[133 113 146  98 141 102 132]	132
[149 130 151 103 152 155]	155
[114 112 136 153 131 100 143]	143
[138 121 106 139 145 128]	128
[153 133 121 117 140]	140
[140 134 125 112 120 149]	149
---
139  120  116  117  150  105 -> 117

121  154  117  155  125  149
127  134  126  135  128  133
-> 135

116  115  104  128  149  135 -> 128

150  152  113  111  118  121 -> 111

144  147  102  130 -> 147

105  116  142  108  135  112
104  115  143  107  135  111
-> 107

128  125  107  123 -> 125

120  138  115  116  150  126  123 -> 150
---
119,107,119,117,130
124,108,121,114,131
121,105,119,114,131
-> 119

137,132,119,114,98,120,139
154,141,157,121,155,120,135
115,148,100,107,144,152,137
-> 144

109,131,133,138,122
157,147,133,149,113
111,119,137,115,138
-> 137

130,124,131,123,136,139,124
132,119,134,115,144,151,118
138,135,137,133,113,126,123
-> 113

117,146,134,108,129,148,121
144,124,106,105,121,142,154
141,139,107,132,147,111,121
-> 147

138,124,130,118,123,119,133
127,149,126,124,134,112,121
137,122,125,139,137,130,99
-> 137

148,139,109,150,138,125
113,156,129,117,129,118
128,118,108,157,119,126
-> 157

150,140,126,116,125,142,122
118,140,101,133,104,117,107
127,129,123,130,122,126,124
-> 122

104,146,121,158,119,120
118,133,135,135,109,124
147,114,129,107,142,135
-> 107

106,133,141,133
139,147,131,147
117,134,118,134
-> 134
---
((143, 133, 132, 128, 130, 103), (127, 128, 128, 127, 128, 128), (127, 127, 128, 126, 130, 129)) yields 128
((108, 132, 145, 148, 119), (127, 135, 150, 157, 133)) yields 157
((107, 119, 123, 113, 136, 147), (145, 122, 103, 116, 148, 131)) yields 148
((153, 128, 149, 125, 127), (125, 129, 106, 124, 126), (133, 133, 135, 122, 143)) yields 124
((134, 119, 124, 133, 131, 105, 131), (138, 114, 131, 127, 123, 131, 109)) yields 131
((149, 123, 145, 114, 114, 146, 136), (140, 114, 145, 117, 124, 113, 150), (123, 121, 137, 124, 144, 136, 124)) yields 113
((132, 148, 131, 124, 151, 126), (121, 123, 122, 129, 118, 135)) yields 118
---
[133 151 139 111 121 145] → 151, 111

[135 116 138 114 130 132 153] → 153, 114

[[127 142 143 105 130]
 [126 137 123 109 126]
 [122 142 120 111 112]] → 143, 105

[[144 143 129 101 127]
 [134 151 142 115 106]
 [144 143 124 153 133]] → 153, 101

[[141 153 143 110 135 119]
 [145 121 127 103 145 115]] → 153, 103

[[133 141 151 117 140]
 [140 142 145 120 137]
 [134 138 142 109 144]] → 151, 109
---
[127 118 124 107] out 107
[ 98 117 128 131 104] out 104
[150 143  99 136] out 136
[153 123 122 154] out 154
[131 116 116 156 132 114] out 114
[143 132 111 141 130 102] out 102
---
[[120 120 129 126 131]
 [140 152 111 127 145]
 [128 128 128 128 128]]
111

[[135 137 115 107  99 133]
 [131 134 123 118 116 131]]
118

[[127 108 140 129 145]
 [124 113 121 127 123]
 [124 155 130 133 121]]
121

[[149 134 119 133]
 [136 120 112 125]
 [128 123 129 138]]
120

[[122 123 150 132]
 [131 128 117 125]]
128

[[129 136 127 129 128 131]
 [136 123 107 127 144 103]]
127

[[121 125 127 141 126]
 [116 146 158 116 124]
 [113 139 146 129 149]]
158
---
((130, 138, 155, 140, 122, 129), (125, 121, 113, 132, 121, 136), (121, 124, 119, 126, 124, 130)) -> 130
(119, 123, 102, 135, 140, 130) -> 130
((129, 130, 112, 126, 153, 130, 141), (130, 131, 137, 126, 131, 126, 134), (130, 129, 125, 126, 134, 127, 132)) -> 132
((142, 130, 158, 145, 114), (145, 131, 147, 116, 123)) -> 123
(123, 122, 128, 155) -> 155
((133, 116, 130, 133, 121, 143, 135), (135, 117, 117, 137, 129, 146, 137), (123, 112, 134, 121, 122, 107, 119)) -> 119
---
[[134 123 119 123 133]
 [128 127 141 128 151]
 [137 138 157 134 109]] yields 123

[136 143 106 125 100] yields 143

[140 151 126 134] yields 151

[144 150 139 135 130 128 101] yields 150

[135 155 145 120 147] yields 155

[[145 126 134 122 128 128 130]
 [105 137 102 122 144 132 106]
 [136 131 140 123 135 127 139]] yields 126

[[110 112 137 123 134 149 138]
 [147 150 117 130 123 136  99]] yields 112
---
[[132 132 146 124 134 146 141]
 [133 138 141 129 128 145 130]
 [138 151 135 139 118 147 108]] result: 135

[[122 139 133 132 124 136]
 [129 130 129 124 126 131]
 [123 119 123 149 118 129]] result: 123

[[118 129 134 126 125 126 123]
 [118 133 122 126 127 140 135]
 [126 129 123 122 129 103 116]] result: 123

[[128 128 126 142 126 132 128]
 [128 128 128 118 129 147 128]
 [128 127 128 124 127 157 128]] result: 128

[[125 124 129 132 138]
 [133 151 135 138 123]
 [141 149 115 123 106]] result: 115

[[143 117 129 130 116]
 [134 122 124 132 149]
 [136 118 121 124 130]] result: 121

[[144 121 106 138 112 143]
 [124 134 108 140 131 136]
 [120 148 100 128 120 111]] result: 100
---
array([[131, 100, 123, 127, 113, 130, 146],
       [137, 128, 111, 135, 142, 130, 125],
       [101, 146, 115, 127, 115, 146, 102]]) result: 115

array([[112, 134, 111, 141, 130, 120, 151],
       [121, 127, 121, 132, 126, 132, 137],
       [113, 119, 105, 138, 129, 140, 149]]) result: 105

array([[104, 149, 128, 126, 157, 148, 113],
       [114, 107, 124, 140, 115, 153, 140],
       [109, 100, 142, 109, 158, 145, 137]]) result: 142

array([[123, 124, 133, 127, 123, 125, 126],
       [157, 125, 112, 113, 148, 136, 112],
       [127, 130, 125, 139, 116, 114, 136]]) result: 125

array([[144, 131, 128, 149, 114, 114, 128],
       [128, 128, 128, 128, 128, 128, 127],
       [129, 127, 127, 124, 127, 127, 128]]) result: 127

array([[121, 107, 133, 120, 138, 130, 151],
       [119, 114, 134, 118, 130, 134, 151],
       [123, 113, 140, 114, 130, 130, 156]]) result: 140

array([[158, 131, 105, 120, 148, 142, 150],
       [126, 152, 112, 131, 138, 142, 144],
       [143, 128, 132, 104, 121, 157, 130]]) result: 132

array([[130, 130, 136, 120, 117, 113, 134],
       [104, 129, 115, 138, 111, 112, 123],
       [150, 119, 141, 109, 145, 128, 124]]) result: 141

array([[138, 121, 144, 107, 133, 123, 124],
       [131, 119, 124, 132, 134, 134, 136],
       [121, 121, 134, 126, 128, 139, 127]]) result: 134
---
[120 125 154 125] → 154
[128 130 117 107 151 121 107] → 121
[139 153 135 120 119] → 120
[153 122 108 110 141 107] → 141
[131 102 110 138] → 110
[100 139 114 127 104 147] → 104
[101 117 151 128 125] → 128
[115 108 106 133 115] → 133
---
[126, 138, 129, 122, 102, 125, 120] yields 122, 138
[127, 136, 147, 150, 149, 143, 138] yields 150, 150
[121, 148, 109, 117, 126, 154, 99] yields 117, 154
[[117, 110, 138, 134, 110, 114, 127], [104, 113, 121, 151, 110, 132, 106], [107, 100, 126, 156, 109, 143, 99]] yields 151, 156
[127, 128, 158, 122, 141] yields 158, 158
[134, 156, 138, 105, 105, 139, 128] yields 105, 156
[121, 135, 129, 102, 119] yields 129, 135
[125, 153, 130, 128, 121, 130, 147] yields 128, 153
[143, 138, 129, 114, 153] yields 129, 153
---
[[128 115 113 149]
 [126 126 110 154]] result: 149

[[133 135 105 106 114]
 [153 130 148 126 140]
 [152 127 147 130 141]] result: 140

[[128 128 110 126 138 106 128]
 [114 143 128 147 131 140 126]] result: 128

[[107  99 139 124 141]
 [136 113 118 153 156]
 [140 107 100 135 117]] result: 156

[[126 120 112 144]
 [141 116 106 147]] result: 144

[[106 107 112 148 105 147 106]
 [122 116 136 139 140 116 108]] result: 106
---
[[ 99 130 146 113 100 109]
 [119 132 149 116 123 122]
 [100 133 149 125 111 111]] -> 119

[[111 143 140 137 116 149]
 [111 114 131 128 116 143]
 [111 113 140 137 114 149]] -> 111

[[130 125 104 143 138 142 116]
 [126 132 105 144 138 146 114]
 [135 130 111 138 143 138 120]] -> 126

[[128 110 111 151 122 114 114]
 [120 120 126 138 133 132 116]
 [124 130 108 130 132 123 107]] -> 120

[[109 132 145 119 154 137]
 [119 132 132 124 115 137]
 [142 105 128 153 112 110]] -> 119

[[148 134 127 131 119]
 [135 132 140 131 122]
 [122 133 100 138 138]] -> 135
---
[[139 147 106 108 152 138]
 [124 153 113 107 124 124]
 [117 136 143 110 101 118]]
138, 117

[155 143 141 136 110 158  99]
99, 155

[[115 114 119 142]
 [150 152 143 117]
 [115 113 146 146]]
142, 115

[156 121 152 124 124]
124, 156

[[145 138 120 128 121 136]
 [143 123 129 121 130 144]
 [137 118 136 128 128 150]]
136, 137

[[147 142 112 139 114]
 [117 150 139 106 139]
 [148 147 107 106 151]]
114, 148
